[[ 0.02 -0.09  0.18  0.01]
 [-0.02 -0.02  0.01  0.07]
 [ 0.07  0.09 -0.12 -0.07]] -> 0.07

[[-0.26 -0.21 -0.61 -0.68 -1.18  0.05 -0.02]
 [ 0.54 -0.48  1.63 -0.32  0.10 -1.18 -0.06]] -> -0.06

[[-0.231 -0.011 -0.056 -0.141 -0.227 -0.205]
 [ 0.087 -0.020 -0.181  0.122 -0.088 -0.154]
 [ 0.066  0.064 -0.126 -0.055 -0.081  0.046]] -> -0.154

[[ 0.120  0.110  0.134  0.174  0.070 -0.053  0.070]
 [-0.054  0.094 -0.138 -0.009 -0.174  0.070  0.108]] -> 0.108

[[ 0.1 -0.6  1.2  0.2  0.1 -0.4 -0.4]
 [ 0.2 -0.2 -1.0  1.9 -0.4 -1.4 -0.8]
 [-0.2  0.1 -2.1 -0.4 -0.2 -0.5  0.0]] -> -0.8

[[ 19.22 -16.55 -17.67   5.28  -3.33 -18.63]
 [ 20.77 -17.39 -18.57   5.07  -2.88 -19.36]
 [ 19.92 -17.04 -18.27   5.10  -3.05 -19.14]] -> -19.36
---
[207  52 185  89 137  81 176] Out: 89

[[76 53 24 80]
 [82 74 55 26]] Out: 53

[[152 952 547 493 310]
 [690 800 488 483 634]] Out: 483

[205 189  68  53 121 237] Out: 121

[[5856 8267 7780 5031 6030 9382 7443]
 [3669 5676 3221 5146 3941 7789 7516]] Out: 3941

[166 937 127 598] Out: 598

[ 921  450 -215 -398 -573  577 -243] Out: -243

[ 31 -27  49  -9] Out: 31
---
Input: [-38 -13 -11  22  10 -28  48]
Output: 48, 22

Input: [-41 -14 -31 -42  38 -35 -22]
Output: 38, -14

Input: [-20  47 -31   5 -26 -27]
Output: 47, 5

Input: [-15 -36 -13 -12]
Output: -12, -13

Input: [  8  10 -46  29   3]
Output: 29, 10

Input: [  8 -21  47 -30]
Output: 47, 8

Input:
[[-22  11  27 -10  -9]
 [-50   4 -22   7 -18]
 [  8  15 -17  19   2]]
Output: 27, 19

Input: [ 41  36   8 -29  -9]
Output: 41, 36
---
[[-386 -304  147 -364   72]
 [ 473 -789 -492 -174  594]] Answer: -174

[768 760 472 195 754 613] Answer: 754

[[204 462 245 348 373 869 485]
 [382 468 237 284 283 756 424]
 [366 520 297 202 267 783 485]] Answer: 783

[[67 86 99 98]
 [23  9 77 46]] Answer: 77

[[-29 -12  46 -32  -3]
 [-30 -14  36 -32   4]
 [-15 -41 -29  14  34]] Answer: 14

[6070 7565 2454 6149 4014 9294] Answer: 4014

[[499 647 249 494 452 474]
 [600 930 621 743 604 633]
 [719 681 673 731 199 595]] Answer: 199

[24 96 99 68 53] Answer: 68

[-10  35   3 -28] Answer: 3

[798 497 448 579 235] Answer: 579
---
[[ 0.163  0.178  0.236 -0.153  0.051  0.071]
 [ 0.118  0.184  0.217 -0.128  0.058  0.039]
 [ 0.231  0.160  0.210  0.013  0.032 -0.009]] value 0.178

[  71.7 -140.2   34.4  -17.4 -158.1  108.8] value -140.2

[ 0.03 -0.10  0.14  0.15 -0.08] value -0.10

[[ -36.44   -7.74 -194.15   47.25]
 [  20.98 -116.89   -5.12  132.42]
 [  57.29   51.91  209.61  -32.59]] value -7.74

[[-0.07  0.04 -0.10 -0.09  0.14  0.03]
 [ 0.04 -0.09 -0.09 -0.20  0.12 -0.06]] value 0.04

[[-0.6 -1.0 -1.5 -1.0]
 [-0.9 -1.6 -0.9  0.9]
 [-0.2 -2.1 -1.6  2.0]] value -1.0

[[ 207.08  -72.09 -126.00   70.69  -84.36]
 [-130.79  162.02  -19.75   59.33  -43.61]] value -72.09

[[  19.776 -101.664  -65.560  172.719]
 [  32.697 -117.051  -20.452   49.013]] value -101.664

[  25.04   57.71 -133.97  158.51] value 57.71

[[ -73.6   11.3   36.6   28.7]
 [-172.4  217.3   90.4  -81.0]
 [-221.2  163.2   41.5 -163.5]] value 11.3
